m =
[[ 2 28 13  6 30 -1  4  0 24  1 -1  3 -3 16]
 [ 2  5 -2 15  0  3 33  1  0  1  5  0  2 -1]
 [ 0 -5  0  1  6 -3  2 19 32 -2 16 20 32 21]]
Rows and columns are counted from 0.
row 0 col 0 = 2
row 1 col 7 = 1
row 0 col 13 = 16
row 1 col 11 = 0
row 0 col 8 = 24
row 2 col 11 = 20
row 2 col 1 = -5
row 2 col 8 = 32
row 0 col 7 = 0
row 0 col 2 = 13
row 2 col 10 = 16
row 2 col 7 = 19
row 0 col 4 = 30
row 1 col 13 = -1

arr =
-13    7  -11    6
  4  -24  -21  -27
 -1  -26  -22  -29
-19   -2    2   -3
 -1  -15   -8  -17
-17    5  -20   13
Indices start at 0.
(0, 0)	-13
(3, 0)	-19
(3, 1)	-2
(4, 1)	-15
(5, 3)	13
(1, 2)	-21
(0, 3)	6
(1, 0)	4
(4, 0)	-1
(1, 1)	-24
(4, 2)	-8

X =
 -9  -10    0  -13
 -9   -6  -12  -19
 -9  -15   20   17
 -9   15   16   -7
 -9    6  -16   29
 -9  -10    0  -13
 -9   15   12    5
Indices start at 0.
(0, 0) -> -9
(6, 2) -> 12
(1, 2) -> -12
(0, 1) -> -10
(3, 1) -> 15
(1, 3) -> -19
(2, 1) -> -15
(3, 0) -> -9
(5, 1) -> -10
(3, 2) -> 16
(2, 2) -> 20
(6, 3) -> 5
(4, 0) -> -9

a =
[[9695 3524 2053 3604 2751 2665 3850 3497 4583 2220 1868]
 [9930 3673 6877 5714 1470 2810 5893 5858 5462 2326 8441]
 [4153 3442 2481 3320 3103 3769 6962 6583 6104 2725 1868]]
a[0, 0] -> 9695
a[-1, -7] -> 3103
a[-2, 2] -> 6877
a[-2] -> [9930, 3673, 6877, 5714, 1470, 2810, 5893, 5858, 5462, 2326, 8441]
a[-1, 7] -> 6583
a[-2, -10] -> 3673
a[-3, -5] -> 3850
a[-1, 2] -> 2481
a[-2, -7] -> 1470
a[1, 5] -> 2810
a[2, -3] -> 6104
a[:, 5] -> [2665, 2810, 3769]
a[-3, 9] -> 2220
a[:, -1] -> [1868, 8441, 1868]
a[:, 3] -> [3604, 5714, 3320]
a[2, 6] -> 6962

x =
-11,0,0,-18,6,-25,-22
1,-5,-7,-2,3,-26,-24
10,-6,-13,13,1,-22,-28
14,-12,-14,16,-4,-28,-25
-6,-10,-2,-16,-2,-37,-14
-15,-1,3,-26,6,-29,-19
8,-7,-11,9,0,-24,-26
0,1,-8,1,8,-16,-31
7,-13,-10,5,-4,-32,-20
x[0, 0] => -11
x[5, 3] => -26
x[5] => [-15, -1, 3, -26, 6, -29, -19]
x[7] => [0, 1, -8, 1, 8, -16, -31]
x[:, 2] => [0, -7, -13, -14, -2, 3, -11, -8, -10]
x[4, 6] => -14
x[3, 3] => 16
x[4, 0] => -6
x[0, 2] => 0
x[3, 0] => 14
x[7, 4] => 8
x[4] => [-6, -10, -2, -16, -2, -37, -14]
x[3] => [14, -12, -14, 16, -4, -28, -25]
x[0] => [-11, 0, 0, -18, 6, -25, -22]
x[:, 5] => [-25, -26, -22, -28, -37, -29, -24, -16, -32]
x[:, 0] => [-11, 1, 10, 14, -6, -15, 8, 0, 7]
x[8] => [7, -13, -10, 5, -4, -32, -20]
x[:, 1] => [0, -5, -6, -12, -10, -1, -7, 1, -13]
x[8, 5] => -32
x[7, 5] => -16
x[4, 4] => -2
x[2, 4] => 1
x[4, 2] => -2

data =
array([[7604, 5918, 5559, 3010, 4418, 3446, 6208, 3329, 2881, 5882, 1293],
       [2601, 5976, 7490, 6799, 4670, 6349, 3886, 6567, 6579, 6302, 8757],
       [2903, 5934, 7455, 5555, 3939, 5806, 3929, 5557, 5466, 6837, 7404],
       [5100, 4438, 3700, 8119, 8174, 6972, 4821, 6931, 7712, 4452, 8975],
       [8641, 5047, 3128, 5061, 7202, 5861, 8376, 5734, 5926, 4394, 3139],
       [4428, 5403, 6146, 5985, 5139, 5001, 3231, 5040, 4846, 5715, 6629],
       [7136, 5887, 4874, 5246, 6486, 5725, 8435, 5997, 6455, 5198, 4260],
       [5095, 4249, 3187, 8964, 8891, 8110, 5572, 8104, 9011, 4020, 9947],
       [4140, 5929, 6860, 6037, 4555, 6229, 4855, 6424, 6004, 5847, 6742],
       [5515, 6097, 6488, 4484, 4194, 5588, 6358, 5519, 5095, 6113, 4296],
       [3431, 6046, 7624, 5527, 3529, 5783, 3753, 5819, 5103, 6376, 6605],
       [6762, 5994, 5511, 5431, 5876, 5386, 7131, 5916, 5863, 5070, 4337]])
data[0,0] => 7604
data[8,1] => 5929
data[5] => [4428, 5403, 6146, 5985, 5139, 5001, 3231, 5040, 4846, 5715, 6629]
data[8,4] => 4555
data[11,7] => 5916
data[:, 9] => [5882, 6302, 6837, 4452, 4394, 5715, 5198, 4020, 5847, 6113, 6376, 5070]
data[:, 0] => [7604, 2601, 2903, 5100, 8641, 4428, 7136, 5095, 4140, 5515, 3431, 6762]
data[6,5] => 5725
data[:, 6] => [6208, 3886, 3929, 4821, 8376, 3231, 8435, 5572, 4855, 6358, 3753, 7131]
data[0,7] => 3329
data[10,3] => 5527
data[2,3] => 5555
data[:, 7] => [3329, 6567, 5557, 6931, 5734, 5040, 5997, 8104, 6424, 5519, 5819, 5916]
data[1,7] => 6567
data[5,0] => 4428
data[8] => [4140, 5929, 6860, 6037, 4555, 6229, 4855, 6424, 6004, 5847, 6742]
data[:, 3] => [3010, 6799, 5555, 8119, 5061, 5985, 5246, 8964, 6037, 4484, 5527, 5431]
data[1] => [2601, 5976, 7490, 6799, 4670, 6349, 3886, 6567, 6579, 6302, 8757]
data[2,7] => 5557
data[9] => [5515, 6097, 6488, 4484, 4194, 5588, 6358, 5519, 5095, 6113, 4296]
data[4,6] => 8376
data[8,6] => 4855
data[6,4] => 6486
data[10,4] => 3529
data[4,10] => 3139
data[0,2] => 5559
data[6,2] => 4874
data[:, 10] => [1293, 8757, 7404, 8975, 3139, 6629, 4260, 9947, 6742, 4296, 6605, 4337]
data[8,0] => 4140
data[8,8] => 6004
data[0,5] => 3446
data[2,10] => 7404
data[7,0] => 5095
data[:, 1] => [5918, 5976, 5934, 4438, 5047, 5403, 5887, 4249, 5929, 6097, 6046, 5994]

A =
[[4447 3123 7506 7389 7748 3198 5310 5253 4840 4813 7567 8407 3412 4571
  6601]
 [3604 7457 5041 4637 4568 7499 3882 4018 3657 3820 4483 4375 7603 3774
  6542]]
A[0,0] -> 4447
A[1,13] -> 3774
A[1,11] -> 4375
A[1] -> [3604, 7457, 5041, 4637, 4568, 7499, 3882, 4018, 3657, 3820, 4483, 4375, 7603, 3774, 6542]
A[0,5] -> 3198
A[1,7] -> 4018
A[1,4] -> 4568
A[0,12] -> 3412
A[:, 8] -> [4840, 3657]
A[0,6] -> 5310
A[:, 7] -> [5253, 4018]
A[0] -> [4447, 3123, 7506, 7389, 7748, 3198, 5310, 5253, 4840, 4813, 7567, 8407, 3412, 4571, 6601]
